Here are a small network's activations along a few directions, averaged over the inputs that share one value of a field.
Values that are neighbours, or in one group, have similar rows; names and order tell nothing.
Random noise pushes rows far along 2 fixed directions. That doesn't count. These rows show it; they differ only by the noise:
[-313   78 -156 -163 -163  215  -88   95 -147   30 -117  -68  114   10]
[ 458  400 -557 -229  212    0 -295  -57  200 -137   55  445  -67   98]
[ 510  240 -436 -143  334    4 -306  101  149  -71  -69  485 -108  232]
[-282  176 -241 -207 -193  198  -97   11  -98  -12  -47  -50  120  -46]


Values of M:
m12: [ 156  -59  -42  110  322 -224  113  -14  307  -32  347  -57  -64 -318]
m8: [-156  -48  415    3 -294  -48  -58  -37   47  290  111 -293  165   20]
m14: [ 739  167    5   15  146 -257    1 -382  504  101  336  203 -336   22]
m4: [-510  -19   46   67   -1  269  -24  -54   51 -169   17 -229  361 -255]
m2: [ 318 -327  341   34   74 -245  135  -51 -106    7   53  -27   43  186]
m1: [ 133  733 -451   90  297   65  -30 -472  314 -125  184  102   75 -598]
m13: [ 716   -4 -236 -266   97  -80 -218  104  204   38  112  377 -202  384]
m11: [-145 -303  250  252  225 -228  118  451 -146 -287 -238  219 -155   -9]
m10: [ 210  271  -82  128  -15   22  114  207   24   84 -299  164 -352  234]
m5: [ 585  -69  -20  -67   25  -35 -149 -259 -226  -43  -27  311 -252  230]
m6: [ 117 -152 -186  165  383  -69  -71   31 -339    4 -373  324 -215  391]
m3: [ 137   75 -246 -170 -373   48  202 -289   -6  130  286 -151 -171 -182]
m15: [ 354  494 -184  -64   85 -373 -276 -293  552 -243  541   77  210 -271]
m9: [-192  -83  -87 -106   32  264   -9  144  -62  -10 -203   -9  101  166]
m7: [-418 -312  409  222 -148 -225  283   57  -34 -184   52 -221  206 -190]
Each value of M is a pair of two hidden parts, and every pair occurs once (3 first parts, 5 second parts).
m6 and m7 share the first part; m6 and m9 share the second. Which value has the first part of m9 and the second part of m7?
Answer: m15
m3 and m14 share the first part; m3 and m5 share the second. Which value has the first part of m5 and the second part of m14?
Answer: m2

Values of Y:
y14: [-105 -122  101 -190 -618  120  -62 -161  234  336  292 -369    3  -71]
y15: [  10  -60  151  270 -172 -270  407 -275  132   35  354 -211  -98 -260]
y5: [ 282  120 -181 -167 -147  290 -189 -225  -35  -50   67  397   78  259]
y8: [ 475 -218  509  124  478 -443  -10 -170   55  138   31  269  105  208]
y12: [ 310  167 -250 -262 -468 -105  348 -463  127   58  335   73 -287 -256]
y11: [-193  176 -349   -3  -55  321 -236 -179  -79 -411 -181  138  284  -55]
y3: [ 685  253  172  -29  416 -132  -33 -109  323   42  377   93   19  -32]
y10: [-416 -177  463  224  461   46  -40  612   51   84 -112 -227  290 -157]
y6: [-249   44  126 -260 -761 -121   20 -282 -131   23  147 -237  278   11]
y7: [-430  100  142  -68   56 -253 -117 -357 -251 -225  140 -380  261 -336]
y1: [ 764  176 -528  319  742   17 -272  287  103 -440 -298  794 -489  206]
y13: [  56 -125   97  185  600  171 -357  782  -78  219 -610   99 -114  380]
y2: [ 336  295 -415 -430  126  -78 -209  439  123  201 -178  347 -298  429]
y4: [  75 -194 -178  308  570 -282  404  328  170 -150  -51  133  -86  -56]
y9: [ 432   50 -621  -14  -47  192 -195 -293   20 -144 -132  446 -479  218]
Each value of Y is a pair of two hidden parts, and every pair occurs once (3 first parts, 5 second parts).
y11 and y8 share the first part; y11 and y13 share the second. Which value has the first part of y13 and the second part of y8?
Answer: y3
y9 and y4 share the first part; y9 and y2 share the second. Which value has the first part of y2 and the second part of y4?
Answer: y10
